Each row below holds a small network's activations on one input, seen along a few directions.
Each table varies a few parts of the input and shows all the possible inputs, shuffled.
Descriptions start from the smaller parts, as in this example, which fits no table here: one of 2 separate values, together with either a single point or one of 9 places around a ring or (one of 6 places along a line, together with one of 8 places around a ring).
Shared parts are said once, and a part with two or three values counts as separate values.
In the rows, 128 means zero.

Other details of the inputs shift rows strongly along two fixed directions, in all tables alike. That doesn't count.

Table:
row 1: [149 114 138  91 142 169 103 126  97 123 110 159 135]
row 2: [120 152 148 147 182 119 111 116 141 120 135 116 141]
row 3: [103 126 115 170  78  87 166 132 148 142 147 111 119]
row 4: [132 140 102 106 107 125 134 141 117 127 122 124 102]
row 5: [125 120 120 148  90 106 161 129 131 132 122 145 104]
row 6: [139 119 120  92 136 184 103 131  95 130 127 128 138]
row 7: [111 172 168 196 217 109 103 109 183 114 169 101 174]
row 8: [123 127 118 136 122 145 134 131 125 135 138 119 125]
row 9: [154 122 128  66 161 174  92 131 110 122 110 124 136]
row 10: [104 146 137 185 133  91 143 122 164 131 157 107 142]
row 11: [114 173 169 191 222 114  99 108 181 112 170 102 177]
row 12: [149 118 136 103 149 155 113 126 129 120 116 144 131]
row 13: [106 123 111 161  76  95 167 134 147 142 144 112 115]
row 14: [131 141 128 123 150 132 122 127 130 125 125 118 122]
row 15: [141 117 129  74 144 157  96 130 101 123 108 129 140]
row 16: [111 186 176 213 248 117  98 102 187 111 177 101 176]
row 17: [137 110 122  87 126 173 102 132  99 132 124 126 144]
row 18: [107 124 112 164  79  95 166 133 150 142 143 112 115]
row 19: [134 121 121 100 120 129 125 133 120 130 115 122 124]
row 20: [140 121 121  79 132 158 107 133  94 126 108 130 123]
row 21: [132 127 129 105 140 131 115 130 123 125 118 121 133]
row 22: [117 106 114 150  53  80 177 134 135 139 121 143 100]
row 23: [122 125  98 144  61  91 174 141 126 132 124 148  87]
row 24: [140 125 131  83 157 164  95 127  97 122 112 130 134]
row 25: [100 134 106 181  65  55 189 133 152 144 133 112  88]
row 26: [140 138 139 106 173 144 101 126 135 120 123 117 141]
row 27: [130 105 122 123  81 113 148 132 120 133 115 149 115]
row 28: [132 100 110 117  66 114 159 135 121 136 112 146 102]
row 29: [140 100 119 100  90 136 137 134 111 131 108 151 114]
row 30: [148 115 140  90 145 170 101 124  95 126 111 159 137]
row 31: [123 138 153 168 147  95 133 120 157 120 137 138 140]
row 32: [131 120 123  99 121 127 122 132 116 129 115 123 128]
row 33: [141 129 104  83 124 181 107 143  96 125 128 128 125]
row 34: [154 124 139  95 163 174 100 125 107 116 113 154 135]
row 35: [124 155 139 149 169 114 122 122 148 120 136 114 130]
row 36: [129 119 123 114 123 151 119 131 121 133 133 120 138]
row 37: [104 165 147 202 168  99 133 115 169 125 164 105 146]
row 38: [125 130 137 129 158 157 103 120 115 130 139 123 148]
row 39: [136 108 114 116  89 133 149 132 111 133 112 152 104]
row 40: [122 126 129 154  98 100 155 126 132 130 125 146 113]
row 41: [149 121 125  75 150 164 101 132 114 125 111 123 131]
row 42: [ 96 119 107 162  46  47 183 135 138 144 127 117 101]
row 43: [125 142 158 167 161 100 126 118 159 118 139 137 146]
row 44: [127 117 112 117 106 154 131 133 108 138 131 123 122]
row 45: [139 100 123 100  90 134 134 133 106 131 109 152 120]
Each input here is: one of 3 separate values, together with either a single point or one of 6 places along a line or (one of 2 separate values, together with one of 4 places along a line).
Question: The inputs of row 16 and row 24 match in every part but the choice among 3 separate values. If row 44 is changed in the same way as row 16 into row 24, which row does it become?
Answer: row 14
Question: Which other rows does row 30 become when the place on the line of 6 takes its other values? List them by row number.
Answer: row 1, row 5, row 34, row 39, row 40
Question: Which other rows does row 40 become when the choice among 3 separate values takes its other values? List them by row number.
Answer: row 20, row 37

Table:
row 46: [141 131 130  81 174 187  77 129 100 122 129 116 154]
row 47: [121 142 138 159 141 102 136 122 146 121 135 135 128]
row 48: [131 115 121  89 118 151 108 134  99 130 121 125 137]
row 49: [103 174 145 197 193 114 123 115 175 126 170  82 152]
row 50: [149 141 147 114 180 138 107 126 143 112 119 136 136]
row 51: [124 121 105 106 104 151 125 137 112 137 134 109 127]
row 52: [ 82 123  97 191  36  60 195 135 145 157 150  95  98]
row 53: [154 116 136  78 157 169 100 124 104 121 103 144 130]
row 54: [110 114 114 157  54  63 186 132 138 144 116 135  90]
row 55: [134 126 115  85 142 180  94 134  93 130 130 113 140]
row 56: [106 170 158 195 202 105 118 111 182 122 167  89 160]
row 57: [ 86 137  96 182  57  74 178 136 139 148 152  96 104]
row 58: [125 145 140 150 149 106 131 122 146 119 130 134 127]
row 59: [116 129 120 163  81  66 176 131 155 133 126 134  99]
row 60: [131  99 118 119  74 123 150 133 107 137 112 152 109]
row 61: [142 114 119  87 113 141 123 133  99 127 104 146 115]
row 62: [157 122 143  79 181 181  88 122 109 116 108 145 141]
row 63: [111 131 129 181  88  74 166 127 148 133 135 142 114]
row 64: [141  95 122  97  88 150 133 130  96 136 106 159 117]
row 65: [131 104 102  84  89 156 123 140  95 140 122 119 125]
row 66: [131 122 104  93 117 174 113 138 102 136 132 107 130]
row 67: [156 115 132  81 150 174 100 130 108 116 111 150 135]
row 68: [127 169 163 189 205  95 124 114 192 107 149 123 145]
row 69: [133  82  97  97  20 118 167 144  92 143 102 160  92]
row 70: [118 119 124 167  73  81 172 130 146 136 131 147 109]
row 71: [133 167 171 173 221 121 101 110 168 104 147 132 160]
row 72: [113 172 171 192 225 106 106 108 188 114 163  97 171]
row 73: [147 112 136  92 150 169 105 125 106 122 111 147 134]
row 74: [152 122 132  74 150 161  99 130  99 119 103 146 129]
row 75: [134 109 116  89 108 150 116 137 107 132 120 124 135]
Question: What do these inputs look like to the network?
Answer: one of 3 separate values, together with either one of 4 places along a line or one of 6 places along a line
Question: Which other rows does row 63 become when the choice among 3 separate values takes its other values? List them by row number.
Answer: row 64, row 70
Question: Which other rows does row 60 become when the place on the line of 6 takes its other values? List them by row number.
Answer: row 53, row 54, row 62, row 64, row 73
Question: Which other rows does row 55 become when the choice among 3 separate values takes its other values? List them by row number.
Answer: row 51, row 52

Table:
row 76: [143 132 130  73 174 173  80 128  96 117 116 122 148]
row 77: [115 135 172 178 185 110 115 107 187 122 161 122 178]
row 78: [115 147 140 178 105  51 166 125 145 121 126 139 106]
row 79: [ 98 146 112 188  97  93 165 130 143 137 162  97 115]
row 80: [132 106 105  82  84 142 120 135  81 146 104 123 113]
row 81: [110 152 174 204 182 128 109  99 167 126 169 131 170]
row 82: [134 161 160 131 227 136  85 113 145 111 131 129 155]
row 83: [139 108 125 117  73 105 155 139 131 131 100 157  99]
row 84: [118 129 119  94 148 155 103 131 106 141 121  98 137]
row 85: [154 146 149 124 183 159 106 119 126 109 126 161 138]
row 86: [103 133 106 165  94  81 168 137 165 132 151  88 123]
row 87: [161 133 139  70 197 174  73 122  93 100 111 138 146]
row 88: [110 145 121 188 118  98 161 123 152 131 152 110 117]
row 89: [107 127  97 134  76 139 140 140 116 144 143 117 108]
row 90: [108 129 133 177 109  53 163 125 147 128 119 138 101]
row 91: [143 102 112 103  71 143 157 138  92 133  95 168  99]
row 92: [114 114  96  90  69 134 129 146  87 149 116 108 112]
row 93: [147 137 139 104 181 162  93 128 148 116 133 117 151]
row 94: [154 126 129  91 168 192  97 123  98 121 122 149 139]
row 95: [138 122 119 109 120 156 127 128 114 129 125 151 117]
row 96: [104 145 116 185  98  91 165 128 154 137 153 118 110]
row 97: [134  94 103  86  71 137 144 141 108 144 115 120 109]
row 98: [114  80 126  98  54 131 132 132  74 147 113 145 137]
row 99: [120 127 109 130 102 115 146 141 139 135 140  98 128]
row 100: [154  98 111  68 101 158 118 136 104 126  99 148 119]
row 101: [132 152 160 174 198 102 128 122 189 118 140 115 146]
row 102: [157 130 154 114 171 136 110 119 149 107 113 148 134]
Question: The inputs of row 90 and row 102 match in every part but one. If row 92 is changed in the same way as row 90 into row 102, which row does it become?
Answer: row 86
Question: What do these inputs look like to the network?
Answer: one of 3 separate values, together with either a single point or (one of 2 separate values, together with one of 4 places along a line)
Question: Which other rows does row 97 become when the choice among 2 separate values takes its other values? List them by row number.
Answer: row 93
